These are the activations of a small neural network, seen along a few directions. Each row is one input.
Each table varies a few parts of the input and shows all the possible inputs, shuffled.
A made-up example of a description, with smaller parts first: line(6) and (point or line(11) or (values(2) and ring(8))).
Shared parts are said once, and a part with two or three values counts as separate values.
In the rows, 128 means zero.

Other details of the inputs vary at random and push rows far along three fixed directions, the same in every table; ignore that.

Rows:
x1: [ 75  83 154 171 145 153 159 140 113 188 117]
x2: [136 160 109 112 121 124 101 125 133 136 124]
x3: [159 143 111 116 114 115  96 135 143 131 121]
x4: [124 114 126 129 143 105 131 116 101  54 133]
x5: [175 141 106 149 117 123 108 159 126 162 102]
x6: [123 113 128 102 146  99 114 107 105  58 141]
x7: [140 105 124 129 139 121 166 153  76 110 120]
x8: [ 51  82 186 110 120 123 142  98 193 144 171]
x9: [ 96  99 132 141 138 147 147 128  98 129 108]
x10: [122  88 134 150 161 151 157 147 104 153 140]
x11: [115 144 135  71 107 135 120 112 201 129 188]
x12: [133  97 127 147 154 118 132 147  94 115 100]
x13: [114 107 132 107 145 106 127 123 121  59 118]
x14: [148 146  98 137 130 119 119 124 113 165 109]
x15: [109 113 149 139 145 147 153 117 108 111 112]
x16: [101 152 128  89 106 135 127 112 224 144 185]
x17: [130 125 125 161 107 161 135 152 122 199 108]
x18: [101 130 123 107 164 111 119 109 102  73 126]
x19: [136 122 138 150 158 144 149 126  83 112  96]
x20: [106 126 112  81 136 116 112 100 102  56 120]
x21: [106  92 148 120 132 136 163 135 125 131 150]
x22: [171 159 100 133 106 110 105 129 129 102 133]
x23: [171 163 104  80  99 108 129 140 126 102 139]
x24: [133  96 127 147 156 119 127 143  91 117 103]
x25: [110 163 151  98  89 141 131  98 199 146 149]
x26: [161 153 103 144 109 149 121 142 109 159 101]
x27: [155 132 122 138 115 125 105 143 140 166 123]
x28: [116 121 105 103 169 119 135 121 115  55 144]
x29: [ 60 104 173 112 122 151 158  95 163 121 140]
x30: [162 184 126 106 123 124 115 112 134 102 121]
x31: [152 159 105 149 136 130 109 144 113 168 112]
x32: [121 135 130 147 169 131 118 147  86 109 116]
x33: [154 152 115 116  97 115 108 135 171 136 125]
x34: [130 138 115 142 118 141 116 146 119 173 114]
x35: [143 117 137 168 112 138 124 154 142 210 128]
x36: [133 101 127 160 146 118 137 134  91 106 125]
x37: [176 133 103 153 118 111 121 125 119 171 125]
x38: [ 80 106 161 124 123 117 147  99 174  99 161]
x39: [ 83 113 154 142 162 129 143 118 132 143 132]
x40: [114 113 165 165 157 149 164 128 105 143 108]
x41: [152 169 109 100 106 134 112 116 132 107 118]
x42: [ 77 105 174 156 116 138 149 133 173 132 159]
x43: [182 140 102 132 113 135 133 163 106 158 128]
x44: [127 105 127 103 154 102 109 118 102  67 123]
x45: [101  95 140 160 139 160 159 133  96 148 100]
x46: [141 161  98  94 107 124  98 121 128 114 119]
x47: [136 140 132 140  95 124 119 129 170 153 153]
x48: [140 130 135 149 102 129 118 137 160 188 144]
x49: [164 180 120 102 119 128 113 112 131 102 116]
x50: [155 152 118 116  93 114 100 116 164 143 153]
Description of these inputs: values(2) and (line(4) or line(10) or line(11)).
Q: Changing only the values(2) part turns x20 into x46. The same change can be made to x9. Which row results?
A: x17
Q: Changing only the values(2) part turns x23 into x7. The same change can be made to x50. Which row results?
A: x37
Q: A walk changes only the line(10) part. It starts at x38 and steps to x4. List the rest of the walk in order.
A: x36, x37, x6, x8, x44, x24, x12, x13
Q: Change only the values(2) part in x15. List by row number the other rows that result.
A: x25
